These are the activations of a small network on made-up records, seen along a few directions, one row for each record.
After each row come some of the record's fields: Fomi, Mudi, Sete, Bevu, Gunis, Bogu.
Not every record has every field; a missing one is written none.
The largest differences between rows may come from other fields.
(in the rows, 500 means zero)
Strong random noise was added to every row along 14 fixed directions; ignore it. To show where, here is one row again and again, with new noise each time:
397, 726, 402, 684, 461, 604, 535, 567, 516, 559, 292, 428, 634, 470, 545, 713, 466, 206, 254, 378, 300, 492, 589, 694, 598, 352, 409, 717, 492, 351, 354, 650, 481, 370, 596, 596
404, 554, 596, 660, 575, 544, 497, 597, 506, 435, 525, 398, 567, 539, 573, 778, 672, 403, 461, 513, 514, 391, 611, 388, 421, 722, 574, 397, 524, 451, 315, 712, 434, 451, 535, 459
808, 478, 624, 356, 502, 626, 306, 632, 567, 253, 728, 281, 416, 556, 786, 813, 412, 597, 569, 487, 593, 798, 313, 433, 908, 814, 523, 448, 602, 454, 924, 463, 290, 496, 392, 231
380, 531, 409, 553, 581, 483, 573, 533, 466, 355, 319, 515, 745, 695, 590, 686, 586, 592, 446, 503, 449, 333, 730, 361, 443, 588, 426, 429, 571, 417, 489, 587, 393, 294, 587, 478
392, 509, 629, 288, 508, 588, 454, 554, 617, 393, 627, 575, 518, 414, 703, 364, 467, 473, 285, 562, 445, 129, 560, 524, 406, 728, 321, 349, 710, 597, 385, 436, 448, 287, 474, 416
535, 373, 509, 519, 625, 556, 505, 578, 681, 380, 519, 486, 522, 497, 433, 362, 644, 502, 569, 393, 431, 354, 632, 253, 497, 483, 369, 430, 458, 403, 529, 590, 727, 370, 377, 539
512, 575, 451, 462, 603, 423, 662, 631, 518, 276, 383, 700, 874, 758, 666, 796, 600, 623, 587, 445, 558, 440, 783, 584, 551, 674, 274, 521, 745, 282, 598, 425, 345, 445, 410, 561
536, 463, 378, 702, 485, 454, 618, 470, 439, 458, 428, 564, 511, 785, 262, 716, 546, 635, 715, 451, 502, 662, 668, 309, 596, 351, 617, 467, 484, 198, 624, 431, 573, 615, 566, 791
374, 492, 625, 380, 320, 367, 254, 436, 322, 454, 428, 421, 714, 748, 532, 647, 395, 689, 384, 817, 547, 518, 465, 419, 567, 601, 472, 423, 462, 673, 757, 387, 315, 213, 796, 194
687, 512, 571, 564, 679, 451, 582, 540, 539, 422, 502, 614, 416, 461, 571, 431, 632, 433, 864, 346, 468, 547, 572, 436, 664, 603, 210, 600, 633, 394, 533, 423, 778, 594, 277, 705
379, 466, 669, 583, 575, 398, 599, 506, 462, 345, 575, 565, 458, 667, 609, 708, 446, 651, 579, 343, 443, 557, 619, 295, 845, 514, 236, 478, 534, 389, 833, 438, 475, 533, 368, 729
686, 593, 583, 476, 339, 476, 349, 572, 610, 750, 543, 651, 431, 299, 296, 417, 378, 255, 500, 678, 439, 795, 353, 751, 637, 249, 413, 615, 581, 553, 531, 406, 556, 619, 453, 598
609, 463, 453, 307, 366, 394, 656, 414, 429, 250, 554, 321, 306, 628, 585, 400, 631, 434, 614, 618, 746, 521, 495, 558, 652, 487, 635, 704, 342, 352, 665, 381, 524, 398, 930, 296
731, 376, 286, 236, 549, 646, 565, 582, 719, 266, 570, 433, 563, 519, 538, 329, 716, 556, 561, 565, 617, 315, 576, 428, 305, 679, 682, 365, 564, 352, 413, 553, 541, 321, 615, 216
406, 629, 534, 663, 531, 700, 297, 481, 426, 578, 506, 476, 426, 499, 648, 825, 200, 617, 336, 418, 217, 509, 440, 339, 641, 707, 497, 257, 746, 558, 512, 485, 302, 518, 328, 679
516, 405, 781, 381, 477, 411, 473, 567, 672, 408, 753, 412, 265, 327, 559, 351, 503, 367, 487, 456, 549, 605, 399, 482, 863, 394, 278, 632, 318, 536, 826, 518, 594, 521, 399, 445

418, 402, 439, 485, 471, 400, 313, 420, 467, 474, 364, 410, 714, 703, 312, 521, 454, 770, 571, 548, 591, 569, 532, 402, 505, 500, 655, 505, 292, 490, 779, 387, 480, 572, 450, 387  Fomi=b2 Mudi=t2 Sete=e1 Bevu=d2 Gunis=n2 Bogu=f2
625, 479, 424, 512, 390, 664, 278, 536, 489, 488, 344, 508, 751, 685, 325, 545, 353, 465, 338, 606, 395, 474, 582, 458, 341, 396, 511, 461, 643, 461, 463, 388, 561, 220, 605, 511  Fomi=b2 Mudi=t2 Sete=e1 Bevu=d2 Gunis=n1 Bogu=f1
595, 502, 635, 625, 598, 398, 256, 545, 460, 605, 462, 529, 500, 453, 439, 581, 534, 502, 685, 599, 528, 667, 464, 414, 524, 624, 494, 445, 531, 650, 572, 512, 465, 656, 262, 504  Fomi=b1 Mudi=t4 Sete=e1 Bevu=d2 Gunis=n1 Bogu=f2
469, 563, 545, 436, 385, 331, 725, 552, 506, 450, 528, 636, 604, 577, 449, 474, 720, 260, 479, 643, 664, 420, 653, 780, 401, 408, 496, 677, 530, 368, 320, 445, 498, 425, 807, 482  Fomi=b1 Mudi=t3 Sete=e1 Bevu=d1 Gunis=none Bogu=f2
553, 447, 379, 507, 514, 440, 601, 576, 558, 380, 381, 395, 737, 658, 447, 693, 583, 545, 534, 418, 621, 735, 567, 528, 630, 281, 535, 668, 255, 323, 772, 680, 428, 504, 517, 371  Fomi=b2 Mudi=t1 Sete=e1 Bevu=d2 Gunis=n2 Bogu=f1
503, 398, 300, 427, 594, 598, 472, 566, 676, 482, 414, 480, 456, 367, 488, 346, 417, 584, 322, 527, 353, 454, 494, 275, 507, 266, 534, 322, 458, 612, 654, 647, 295, 381, 385, 435  Fomi=b1 Mudi=none Sete=e1 Bevu=d1 Gunis=none Bogu=f2
434, 527, 445, 663, 443, 601, 614, 488, 409, 437, 494, 364, 568, 724, 449, 691, 590, 521, 575, 275, 596, 449, 552, 609, 414, 559, 626, 664, 330, 177, 341, 463, 691, 543, 620, 572  Fomi=b2 Mudi=none Sete=e1 Bevu=d2 Gunis=n2 Bogu=f2
247, 488, 740, 412, 471, 246, 546, 533, 575, 563, 568, 585, 415, 282, 512, 280, 590, 291, 319, 663, 611, 398, 544, 647, 525, 299, 323, 627, 311, 714, 552, 591, 394, 534, 495, 432  Fomi=b1 Mudi=t4 Sete=e1 Bevu=d2 Gunis=n2 Bogu=f2
616, 527, 514, 274, 489, 526, 376, 541, 631, 499, 540, 578, 488, 306, 613, 302, 422, 378, 404, 612, 454, 469, 406, 618, 566, 543, 402, 503, 632, 664, 565, 419, 423, 431, 400, 349  Fomi=b1 Mudi=t3 Sete=e1 Bevu=d1 Gunis=none Bogu=f2
469, 594, 549, 555, 471, 573, 244, 422, 508, 631, 528, 478, 212, 280, 504, 346, 252, 423, 316, 504, 372, 388, 419, 567, 531, 506, 517, 472, 568, 679, 439, 316, 414, 582, 338, 628  Fomi=b1 Mudi=t3 Sete=e1 Bevu=d2 Gunis=n1 Bogu=f2
275, 628, 573, 815, 479, 440, 335, 499, 345, 526, 286, 335, 510, 558, 519, 804, 351, 435, 406, 377, 549, 510, 546, 615, 677, 434, 545, 718, 285, 424, 647, 419, 394, 729, 314, 699  Fomi=b1 Mudi=t2 Sete=e2 Bevu=d1 Gunis=none Bogu=f1
563, 467, 567, 391, 488, 478, 452, 626, 555, 463, 485, 594, 718, 527, 550, 611, 478, 541, 440, 630, 545, 607, 481, 538, 502, 461, 379, 439, 629, 585, 638, 558, 326, 436, 426, 381  Fomi=b2 Mudi=t1 Sete=e1 Bevu=d2 Gunis=n2 Bogu=f1
461, 562, 310, 545, 473, 481, 428, 432, 477, 552, 343, 449, 442, 460, 437, 457, 381, 560, 437, 541, 532, 479, 501, 597, 449, 442, 715, 542, 424, 490, 530, 407, 315, 658, 423, 523  Fomi=b1 Mudi=none Sete=e1 Bevu=d2 Gunis=n1 Bogu=f2
540, 709, 353, 386, 534, 616, 285, 398, 458, 680, 301, 520, 584, 273, 693, 333, 309, 451, 483, 469, 363, 369, 385, 816, 343, 765, 475, 612, 701, 660, 253, 322, 496, 545, 336, 446  Fomi=b2 Mudi=t2 Sete=e1 Bevu=d1 Gunis=none Bogu=f2
443, 571, 337, 630, 687, 439, 527, 455, 580, 616, 477, 487, 529, 351, 547, 614, 434, 696, 551, 156, 418, 623, 497, 586, 557, 648, 555, 563, 388, 458, 516, 598, 389, 882, 93, 596  Fomi=b1 Mudi=t3 Sete=e1 Bevu=d2 Gunis=n1 Bogu=f2
573, 498, 426, 533, 461, 530, 526, 314, 372, 722, 448, 617, 353, 452, 345, 253, 456, 497, 739, 505, 326, 595, 353, 441, 472, 388, 453, 500, 573, 567, 361, 395, 872, 514, 599, 634  Fomi=b2 Mudi=t4 Sete=e1 Bevu=d2 Gunis=n2 Bogu=f2
731, 511, 407, 530, 655, 366, 519, 678, 616, 428, 247, 494, 514, 319, 456, 391, 739, 264, 675, 626, 722, 548, 612, 585, 404, 349, 527, 702, 398, 531, 484, 632, 445, 636, 319, 400  Fomi=b1 Mudi=none Sete=e2 Bevu=d2 Gunis=n2 Bogu=f2
696, 423, 288, 218, 291, 653, 565, 605, 770, 357, 502, 734, 582, 584, 293, 235, 315, 417, 235, 537, 645, 324, 685, 825, 309, 126, 527, 597, 665, 239, 549, 158, 434, 458, 462, 657  Fomi=b2 Mudi=t2 Sete=e1 Bevu=d2 Gunis=n2 Bogu=f1
674, 378, 245, 535, 435, 637, 596, 505, 602, 554, 436, 460, 504, 601, 212, 478, 575, 489, 573, 556, 392, 750, 448, 272, 558, 128, 712, 411, 377, 299, 632, 642, 678, 360, 714, 482  Fomi=b2 Mudi=none Sete=e1 Bevu=d1 Gunis=none Bogu=f2
376, 482, 543, 428, 565, 326, 546, 482, 450, 414, 439, 424, 536, 453, 662, 453, 615, 520, 568, 525, 612, 448, 497, 538, 543, 591, 443, 590, 336, 643, 605, 579, 432, 499, 514, 302  Fomi=b1 Mudi=t1 Sete=e1 Bevu=d2 Gunis=n1 Bogu=f1
526, 485, 420, 549, 604, 769, 289, 591, 597, 442, 378, 398, 566, 444, 572, 474, 349, 533, 320, 347, 384, 255, 527, 411, 368, 545, 453, 421, 579, 531, 438, 499, 506, 402, 205, 541  Fomi=b2 Mudi=t1 Sete=e2 Bevu=d2 Gunis=n2 Bogu=f1
580, 432, 311, 604, 623, 624, 500, 544, 591, 380, 319, 362, 447, 460, 517, 365, 545, 433, 357, 470, 449, 363, 641, 264, 360, 360, 540, 466, 456, 498, 419, 699, 464, 313, 504, 465  Fomi=b1 Mudi=t2 Sete=e1 Bevu=d2 Gunis=n2 Bogu=f1
684, 400, 448, 338, 671, 481, 708, 537, 618, 393, 605, 575, 466, 435, 694, 375, 581, 624, 670, 315, 470, 621, 473, 422, 618, 523, 258, 500, 547, 484, 609, 641, 566, 481, 379, 429  Fomi=b1 Mudi=t2 Sete=e1 Bevu=d2 Gunis=n2 Bogu=f1
561, 427, 600, 567, 523, 458, 556, 673, 607, 544, 473, 829, 643, 541, 305, 492, 526, 474, 593, 563, 473, 535, 642, 428, 437, 265, 193, 398, 728, 484, 529, 466, 579, 497, 272, 782  Fomi=b2 Mudi=none Sete=e2 Bevu=d2 Gunis=n1 Bogu=f2
512, 462, 354, 348, 472, 508, 395, 353, 437, 578, 474, 452, 480, 515, 516, 334, 445, 752, 584, 498, 447, 486, 327, 496, 522, 626, 577, 448, 440, 577, 569, 376, 575, 493, 564, 333  Fomi=b1 Mudi=t4 Sete=e2 Bevu=d2 Gunis=n2 Bogu=f2
674, 443, 438, 199, 439, 472, 761, 450, 538, 516, 741, 669, 420, 480, 553, 392, 545, 629, 658, 532, 505, 739, 334, 579, 630, 511, 480, 426, 657, 472, 560, 468, 574, 547, 664, 427  Fomi=b1 Mudi=t2 Sete=e2 Bevu=d2 Gunis=n2 Bogu=f1
491, 486, 426, 487, 477, 482, 237, 369, 408, 618, 331, 369, 505, 455, 455, 396, 359, 621, 467, 686, 390, 546, 393, 319, 481, 508, 579, 407, 392, 744, 580, 497, 446, 375, 587, 294  Fomi=b1 Mudi=none Sete=e1 Bevu=d1 Gunis=none Bogu=f2
654, 503, 175, 330, 560, 487, 907, 476, 474, 287, 358, 568, 380, 475, 722, 447, 601, 467, 520, 597, 639, 457, 637, 505, 440, 375, 639, 537, 643, 422, 497, 580, 239, 446, 752, 459  Fomi=b2 Mudi=t2 Sete=e2 Bevu=d1 Gunis=none Bogu=f1
447, 612, 628, 602, 720, 483, 594, 606, 520, 409, 536, 524, 510, 391, 775, 714, 617, 387, 637, 293, 601, 391, 584, 601, 529, 810, 404, 608, 592, 449, 414, 572, 471, 732, 171, 585  Fomi=b2 Mudi=t4 Sete=e2 Bevu=d1 Gunis=none Bogu=f2
564, 520, 445, 634, 477, 341, 357, 472, 417, 566, 278, 456, 583, 539, 310, 509, 545, 453, 539, 694, 654, 579, 601, 523, 315, 407, 639, 624, 402, 603, 466, 470, 384, 539, 563, 456  Fomi=b2 Mudi=t4 Sete=e1 Bevu=d2 Gunis=n1 Bogu=f2

Which values does each new row have?
548, 446, 574, 621, 453, 446, 340, 543, 527, 680, 508, 564, 411, 397, 295, 510, 422, 453, 468, 705, 381, 747, 398, 288, 572, 239, 548, 332, 508, 697, 634, 607, 397, 521, 452, 541  Fomi=b1 Mudi=t3 Sete=e1 Bevu=d1 Gunis=none Bogu=f2
509, 579, 558, 494, 502, 554, 596, 506, 433, 510, 561, 508, 465, 513, 708, 657, 426, 461, 468, 431, 264, 664, 381, 455, 793, 515, 303, 481, 657, 500, 599, 562, 478, 323, 614, 496  Fomi=b1 Mudi=none Sete=e1 Bevu=d1 Gunis=none Bogu=f2
341, 414, 478, 347, 447, 408, 545, 546, 604, 458, 420, 582, 733, 551, 466, 369, 491, 589, 309, 553, 541, 413, 602, 576, 455, 259, 328, 553, 373, 557, 677, 509, 415, 330, 544, 396  Fomi=b2 Mudi=t1 Sete=e1 Bevu=d2 Gunis=n2 Bogu=f1
541, 434, 625, 511, 661, 473, 390, 617, 610, 244, 473, 513, 703, 621, 535, 434, 684, 482, 604, 378, 533, 237, 740, 404, 478, 709, 274, 554, 535, 402, 560, 373, 693, 354, 273, 509  Fomi=b1 Mudi=t3 Sete=e1 Bevu=d2 Gunis=n1 Bogu=f2
373, 513, 496, 620, 555, 662, 285, 511, 597, 702, 452, 430, 518, 295, 412, 404, 374, 480, 334, 403, 233, 357, 446, 410, 384, 489, 465, 365, 451, 621, 317, 605, 620, 455, 291, 537  Fomi=b1 Mudi=none Sete=e1 Bevu=d1 Gunis=none Bogu=f2
406, 498, 639, 646, 372, 712, 468, 504, 498, 449, 753, 282, 153, 500, 536, 708, 265, 376, 242, 316, 392, 575, 385, 423, 766, 409, 655, 462, 451, 356, 599, 524, 441, 590, 490, 727  Fomi=b1 Mudi=t2 Sete=e1 Bevu=d2 Gunis=n1 Bogu=f1
294, 490, 542, 437, 490, 407, 771, 368, 355, 358, 534, 650, 459, 646, 655, 508, 413, 628, 496, 388, 485, 317, 647, 479, 556, 544, 346, 495, 615, 435, 565, 356, 468, 491, 576, 735  Fomi=b2 Mudi=t2 Sete=e1 Bevu=d2 Gunis=n1 Bogu=f1
336, 527, 706, 561, 367, 534, 528, 565, 473, 487, 796, 496, 370, 617, 460, 753, 579, 419, 296, 677, 685, 369, 554, 544, 298, 648, 812, 281, 586, 445, 253, 498, 262, 596, 694, 531  Fomi=b1 Mudi=t4 Sete=e1 Bevu=d2 Gunis=n2 Bogu=f2
378, 397, 466, 479, 548, 434, 466, 572, 609, 348, 488, 456, 775, 668, 462, 567, 635, 676, 437, 468, 667, 307, 708, 487, 311, 614, 575, 468, 352, 392, 514, 534, 390, 491, 408, 389  Fomi=b1 Mudi=t2 Sete=e1 Bevu=d2 Gunis=n2 Bogu=f1
509, 582, 416, 467, 345, 428, 268, 438, 477, 708, 438, 581, 653, 540, 362, 562, 286, 700, 412, 620, 429, 720, 373, 682, 592, 460, 567, 480, 492, 611, 659, 328, 317, 547, 507, 417  Fomi=b1 Mudi=t3 Sete=e1 Bevu=d2 Gunis=n1 Bogu=f2
511, 357, 704, 563, 390, 493, 433, 438, 391, 401, 695, 362, 540, 805, 340, 628, 581, 578, 745, 379, 706, 546, 493, 424, 506, 666, 604, 591, 300, 257, 557, 325, 884, 565, 576, 521  Fomi=b2 Mudi=t2 Sete=e1 Bevu=d1 Gunis=none Bogu=f1
612, 453, 604, 602, 417, 473, 406, 553, 559, 678, 566, 632, 478, 471, 218, 512, 426, 440, 640, 468, 507, 798, 439, 594, 625, 252, 436, 601, 466, 432, 657, 377, 692, 721, 285, 718  Fomi=b2 Mudi=t4 Sete=e1 Bevu=d2 Gunis=n1 Bogu=f2
267, 551, 523, 593, 503, 532, 498, 516, 512, 499, 364, 555, 642, 570, 491, 609, 339, 490, 303, 331, 367, 431, 636, 525, 603, 347, 358, 589, 481, 418, 632, 481, 456, 514, 320, 719  Fomi=b2 Mudi=t2 Sete=e1 Bevu=d2 Gunis=n2 Bogu=f2
491, 470, 460, 309, 509, 484, 777, 406, 507, 513, 680, 578, 404, 437, 636, 350, 610, 552, 501, 536, 412, 510, 422, 473, 508, 543, 453, 373, 560, 549, 356, 660, 541, 355, 823, 378  Fomi=b1 Mudi=t2 Sete=e1 Bevu=d2 Gunis=n2 Bogu=f1
566, 476, 531, 600, 615, 115, 500, 386, 301, 565, 324, 552, 365, 507, 463, 429, 635, 646, 876, 786, 632, 738, 484, 290, 582, 447, 455, 501, 396, 778, 698, 486, 395, 600, 567, 423  Fomi=b1 Mudi=none Sete=e1 Bevu=d2 Gunis=n1 Bogu=f2
